Each row below holds a small network's activations on one input, seen along a few directions.
In each table, some parts of the input vary, and every possible input appears once, in random order.
Descriptions start from the smaller parts, as in this example, which fits no table here: ring(8) and (point or ring(9) or (values(3) and line(6))).
Shared parts are said once, and a part with two or three values counts as separate values.

Other details of the inputs vary at random and push rows far along two fixed directions, the same in every table; ignore that.

Rows:
x1: [ 22   9  -2 -36 -24  49 -25 -26  14 -16 -16  58  17   3 -17]
x2: [ 24   2  -3 -28 -13  64 -22 -25  14 -10 -17  53  21   9 -16]
x3: [-13 -15  14  21  29 -56  18  28 -45  37  41 -54 -16 -18  28]
x4: [-15  -9  -6  21  15 -56   0   7 -39  38  40 -72 -34  -2  16]
x5: [ 24  27 -29 -22  -8  48  18 -28  48 -23 -39  34  45  -7 -24]
x6: [ -9 -55 -75  -5   5 -22   2  -9 -61  25 -44  35   5  23  55]
x7: [ -3  35  86 -13   6  26  -1  -4  25 -31  50 -42 -34 -16 -45]
x8: [ 14  31  77  -4  -3  24  -3  11  38 -17  48 -49 -32  -9 -60]
x9: [-21 -23  19  23  19 -64  20  14 -38   3  34 -59 -33 -14  28]
x10: [-14 -41 -72  28  -5 -43 -14  25 -38  19 -57  36  32  25  45]
x11: [-19 -36 -73  19 -12 -27  -8  11 -43  30 -34  36  34  18  60]
x12: [-16 -46 -81  16   0 -38 -14   4 -45  16 -64  31   3  38  39]
x13: [ -8 -12  13   7  11 -68  12  14 -41  39  34 -63 -25 -27  19]
x14: [ -3  51  79  21  18  13  -9  11  53 -14  43 -30 -34  -6 -49]
x15: [ 10  13   1 -37 -18  51 -17 -25  15 -19 -20  67   7   9 -12]
x16: [ -3  19  -9 -17 -19  65 -24 -25  28 -12 -17  56  10  21 -10]
x17: [ -9 -60 -67  19 -13 -34   9  13 -34   5 -52  37   9  27  52]
x18: [ 16  12  -9  -8 -18  47 -38 -11  31 -18 -36  48  19  23 -31]
x19: [ -9 -57 -65  18 -19 -34   4  31 -40  10 -50  34  28  19  49]
x20: [-15  -7  16  12  18 -71  15  28 -43  29  43 -48 -20 -23  27]
x21: [  5   3  15 -16 -27  54 -19  -1  21 -39 -20  58  41  -4  -6]
x22: [-27  -4   2  35  23 -58  13  11 -27  34  43 -54 -38  -4  30]
x23: [-10 -26  11  26   4 -62  16  34 -28  29  19 -74 -25 -12  10]
x24: [ 21  59  43 -15  25  17  30 -17  51 -24  46 -60 -17 -20 -65]
x25: [-15 -11   5  36  18 -71  -1  29 -27  38  13 -72 -23  -8   6]
x26: [ 20  33 -27 -18  -2  46  22 -13  48 -34 -31  44  48  -2 -16]
x27: [ 14  26 -34 -30   4  49  21 -34  43 -36 -34  40  22  14 -27]
x28: [  7  16  -3 -10 -30  61 -28 -18  35   1 -21  48  34   5 -10]
x29: [  0 -29 -99   4  16 -37  40 -15 -19  -2 -52  23  22  14  47]
x30: [  9  32  82 -13   0  24  -9  -5  24 -29  54 -49 -24 -22 -50]
x31: [ 12   6   5 -16  -5  61 -10 -21  25 -14 -15  71  18   6   0]
x32: [ -7 -20  12  15  23 -54  14  14 -42  46  32 -67 -21 -22  21]
x33: [  1  34  80  -4   3  25   5  12  39 -20  44 -42 -42  -3 -54]
x34: [ 11  13   6 -23 -16  45 -12 -22  26 -21 -14  77  15   2  -1]
x35: [  4  32  88  -7  -5  24  -6   2  32 -20  48 -49 -13 -35 -43]
Each input here is: ring(5) and (point or ring(6)).
Change only the ring(5) part in x30. List by row number the other rows that result.
> x7, x9, x21, x35
Which other rows agree with x30 in the ring(5) part? List them by row number.
> x1, x2, x4, x8, x18, x24

Rows:
x36: [  22  -20 -111  -22  -32   57   -1  -27   25  -27 -109  116   89   24
   33]
x37: [ 25  44   3 -23   1  56   3 -24  67 -45 -19  43  11  12 -55]
x38: [ -1  35  27  13  36 -34  28   3  22   1  44 -97 -46 -15 -36]
x39: [ 28  45  12 -22  -3  54  15 -13  69 -44 -15  50  39  -6 -39]
x40: [ 27  33  16 -62  -3  81   3 -70  25 -34  10  48 -11  -4 -27]
x41: [ -7 -56 -35   9 -26 -45  -8  24 -59  25 -21   3  15  -5  48]
x42: [  4  36  37 -14 -21  72 -52 -15  39 -10   4  49   3  17 -34]
x43: [ -3  36  35  22  29 -29  44  12  22   8  55 -97 -11 -28 -23]
x44: [ 18  40  -4 -13  -8  75   2 -30  68 -34 -18  23  20  14 -55]
x45: [ -6   5  69   7   0 -27 -11  22 -11  14  57 -80 -55 -10 -29]
x46: [  5  20  46  -8 -15  72 -30  -2  40 -36  -2  49  -9  22 -34]
x47: [-26 -45 -45  24  -3 -42 -13  10 -43  32 -21  15 -17  29  50]
x48: [ -7 -26 -84   9  17 -52  26  -3 -31  10 -50  -7  -1  20  22]
x49: [-19 -35 -41  22  -7 -44 -18  15 -56  37 -12  16  16   0  57]
x50: [ -6 -52 -44  10  -3 -40 -28   8 -58  43 -29   5  -6  22  35]
x51: [ -3  42  42  13  36 -42  47  18  19   3  46 -84 -20 -30 -26]
x52: [  8  13  58 -15 -32  64 -27   0  39 -39  -1  43  27 -12 -28]
x53: [  0  16  78  17  15 -29  -8  29 -11  33  65 -65 -25 -37 -16]
x54: [-24 -43 -37  28  -6 -45  -1  20 -41  33 -15  22   8   4  62]
x55: [-18 -51 -33  24  -2 -41   2  30 -51  14 -19  16   8   6  57]
x56: [ -2 -41 -64 -35  15 -33  34 -26 -66  21  -3  10  17 -17  62]
x57: [-15   2  74  15  11 -30  -8  18  -9  -3  53 -78 -54  -8 -27]
Changing only one part turns x45 into x41. The same change can be made to x38. Which row results?
> x36
What do these inputs look like to the network?
> values(2) and (point or line(4) or ring(6))
Change only the values(2) part in x51. List by row number the other rows that result.
> x48

Rows:
x58: [ 17  -6  -9 -29 -28  69 -23 -18  15 -17 -32  89  41   7   2]
x59: [ -7  20  18  19  20 -31  18  17   9   4  28 -43 -22  -4 -10]
x60: [ -6  15  13   2  30 -32  21  -2 -10  17  37 -54 -26 -14   0]
x61: [ -7   3  36  15   5 -30  -9  24  -8  19  25 -38 -25 -10  -9]
x62: [-10 -39 -35  -3  -9 -10  -8  -8 -39  12 -18  17  -8  19  33]
x63: [ -9  16  22  26  22 -41  19  16   0  18  38 -74 -24 -13 -14]
x64: [  3  33  55  -2 -20  57 -20   3  47 -22  13  25  16  -9 -27]
x65: [ -1 -27 -42  -4   8 -36  22  -3 -38   5 -16 -16   0  -1  26]
x66: [ 19  11 -32 -28 -19  65  -8 -36  29 -19 -40  70  39   9  -9]
x67: [-13 -33 -30   1  -8 -22   0   1 -41  14  -8  14  12  -4  44]
x68: [  8  39  82   5  -2  38 -14  16  43 -10  39 -12  -8 -17 -41]
x69: [ 19   4 -26 -30 -15  58  -1 -31  30 -34 -44  77  33   9  -7]
x70: [ -9 -35 -30   2   1 -35 -10  -2 -49  18  -7   0  -9   9  32]
x71: [ 12  47  60  -3   1  35   1   2  59 -22  32 -31  -5 -13 -56]
x72: [ 12  56  57 -17  14  36  12 -14  47 -21  44 -13 -18 -17 -43]
x73: [-12 -29 -23  20  -2 -36 -17  16 -34  15 -14  -5  -7  12  23]
x74: [ -4 -21 -38  12   3 -25  12   7  -8  -3 -30   9  10  11  15]
x75: [ -7 -10 -42  13   7 -18   5   5  -8  12 -25   7  12  12  17]
x76: [ 12   5  14 -27 -19  42 -22 -15  10  -8  -9  49  11   1 -13]
x77: [ -7   9  27  18  20 -45  24  23  -4   2  31 -76 -26 -12 -16]
x78: [  2 -25 -50  -6   2 -25  15 -10 -28  10 -19  -6   8   1  27]
x79: [-13 -32 -27  16 -12 -11 -15   8 -22  10 -25  14  -5  22  24]
Changing only one part turns x78 into x71. The same change can be made to x66. Which row results?
> x63
What do these inputs look like to the network?
> values(2) and (line(5) or ring(6))
Change only the values(2) part in x64. List by row number the other rows that result.
> x67
